Each row has a name. Each question is about the rows just above it.

[45 92 16 45] : pav
[-62  97  97  96] : gofaf
[-48 -48 -48 -48] : miv
[ 3 56  8 11] : Vufo
[ 89 101  62  13] : digik
[ 70 -12  20  68] : zutup
[ 27  31 -97 -33] : gato
[ 80 -67  41 -25] : dom
[  69   53   -1 -100] : nok
[-68  84  52  38] : fibus
[-68  84 -10   3] : Kon
[ 19 107  19  54] : rep
Repeated in rep:	[19]
The value that pav holds more than once:	[45]
Which value appears more than once in miv?	[-48]
[ 89 101  62  13] is in which row?	digik
Whose row is [-68  84 -10   3]?	Kon
Repeated in gofaf:	[97]

[-11   3 -11   9   6   2  16 -14 -10 -22  -4   7   6 -18   1 -11  16  15
  -3  14   9   7  15 -26  -8  -5   2  -6 -17 -14  17  18  15   3   9  15
 -21   1   6  20   7 -15 -21   4  -6  10   1 -18  43   6  16   4   6 -12
 -16   7   2   5  -1  40  17  49  -6   9] : galuk
[  2   7  -1   4   5  21  13   8 -15  20   3   2 -20  -7  -1 -10  22  -3
  16   6   4 -10   6  -4  -4  -5  23   6   8   0  -1  -3  20   7   3  17
  16 -12  -2  -2   6   4  -9  29  14   4  10 -13  43  -2   5   0   5  -7
 -13   0 -17 -12 -15   6  -6  49   3  18] : zit
[-37 -30 -13 -32 -20 -21  -2  22  16 -53   3  -3 -48 -89  -9   5 -27 -10
  46  -7 -32   9 -38 -39  -8 107  -8  -1 -19  62 -41  34  16 -30  46  64
 -73  -2 -48  47  67 -78 -13  44  28 -47  15 -19  43 -48  76 -37 -20  21
 -12 -61  39  38   7  35 -16  49  61   1] : tobe
[ -6 -14  -7  -7 -15  -1  -4  -7 -25  -4  11 -13   0   0  -3   0  24   7
  -1  -2   7  -1  -1   1  -2   8   3 -23   6   8  -7  -2  -9 -14 -10  16
   2 -14  -1 -11 -15  -2  -3  13   8 -11 -12  13  43  -1   8  -2 -15  26
  -9  -8 -21  -6 -14  10   8  49 -19  -3] : boli
[ 10  -4 -36  15 -31   1   9  21   0 -14  31  15  -9 -12  35 -16  -5  33
   2  17  15  17 -10  23  19   3  -9   2  -8  -6  -5 -24  39  -4  38  11
   9 -12 -18 -27 -15  17  -9  14  12 -10 -16  -6  43 -18  -9  -8 -31   1
   5  26   7 -18  10   3  10  49  -4  13] : gese
[ 24  -6   1   6 -23  13   9  21 -19 -19   9   8  -6  23  -1 -21  44  12
 -37 -13   6   3 -20  15  22 -14   6   4 -18 -22 -16  19 -12  -6 -37 -11
   1  33  19  -5 -22   5  13  35  13 -24   2 -37  43  19  -5  19 -23   1
  -9  19 -16 -10  24 -17  -8  49  -1   2] : nuza
[  4 -34  35 -12 -63 -13  25 -47 -25 -28  28  31 -13  -3   8 -23  10  27
  18 -58 -12 -45 -23  -5  46   2  36 -19 -11  42 -19  19  41 -34  51  10
  61 -13  15 -14  58  -1  -6 -27  46 -30  -1  -8  43  15   6   9 -63 -29
 -19  34  53 -11 -48 -22  36  49  -5  33] : nosa
The row with [ -6 -14  -7  -7 -15  -1  -4  -7 -25  -4  11 -13   0   0  -3   0  24   7
  -1  -2   7  -1  -1   1  -2   8   3 -23   6   8  -7  -2  -9 -14 -10  16
   2 -14  -1 -11 -15  -2  -3  13   8 -11 -12  13  43  -1   8  -2 -15  26
  -9  -8 -21  -6 -14  10   8  49 -19  -3] is	boli
Whose row is [ 10  -4 -36  15 -31   1   9  21   0 -14  31  15  -9 -12  35 -16  -5  33
   2  17  15  17 -10  23  19   3  -9   2  -8  -6  -5 -24  39  -4  38  11
   9 -12 -18 -27 -15  17  -9  14  12 -10 -16  -6  43 -18  -9  -8 -31   1
   5  26   7 -18  10   3  10  49  -4  13]?	gese

[ 18 -22   8 -19  21] -> siza
[ -3  12  -5  13 -17] -> letu
[ -1 -23  10 -21  31] -> kagu
[  6 -10   3 -13   9] -> zome
[-22  20 -14  -1  -1] -> gepa
[-8 -8 -8  4 -8] -> vaki
[-38 -12  11  17  21] -> nibe
[ 86 -44  -7 -20  -6] -> kibi
[ 86 -44  23 -20 -20] -> sel
[15 -5 11 -5 -5] -> pero
[ -1  -1  -1 -11  33] -> sufos
[-12   9  -6  -8   6] -> gare
Repeated in vaki:	[-8]
Which value appears more than once in pero?	[-5]
The value that sufos holds more than once:	[-1]
Repeated in sel:	[-20]
Which row holds [ 86 -44  -7 -20  -6]?	kibi
Which value appears more than once in gepa?	[-1]

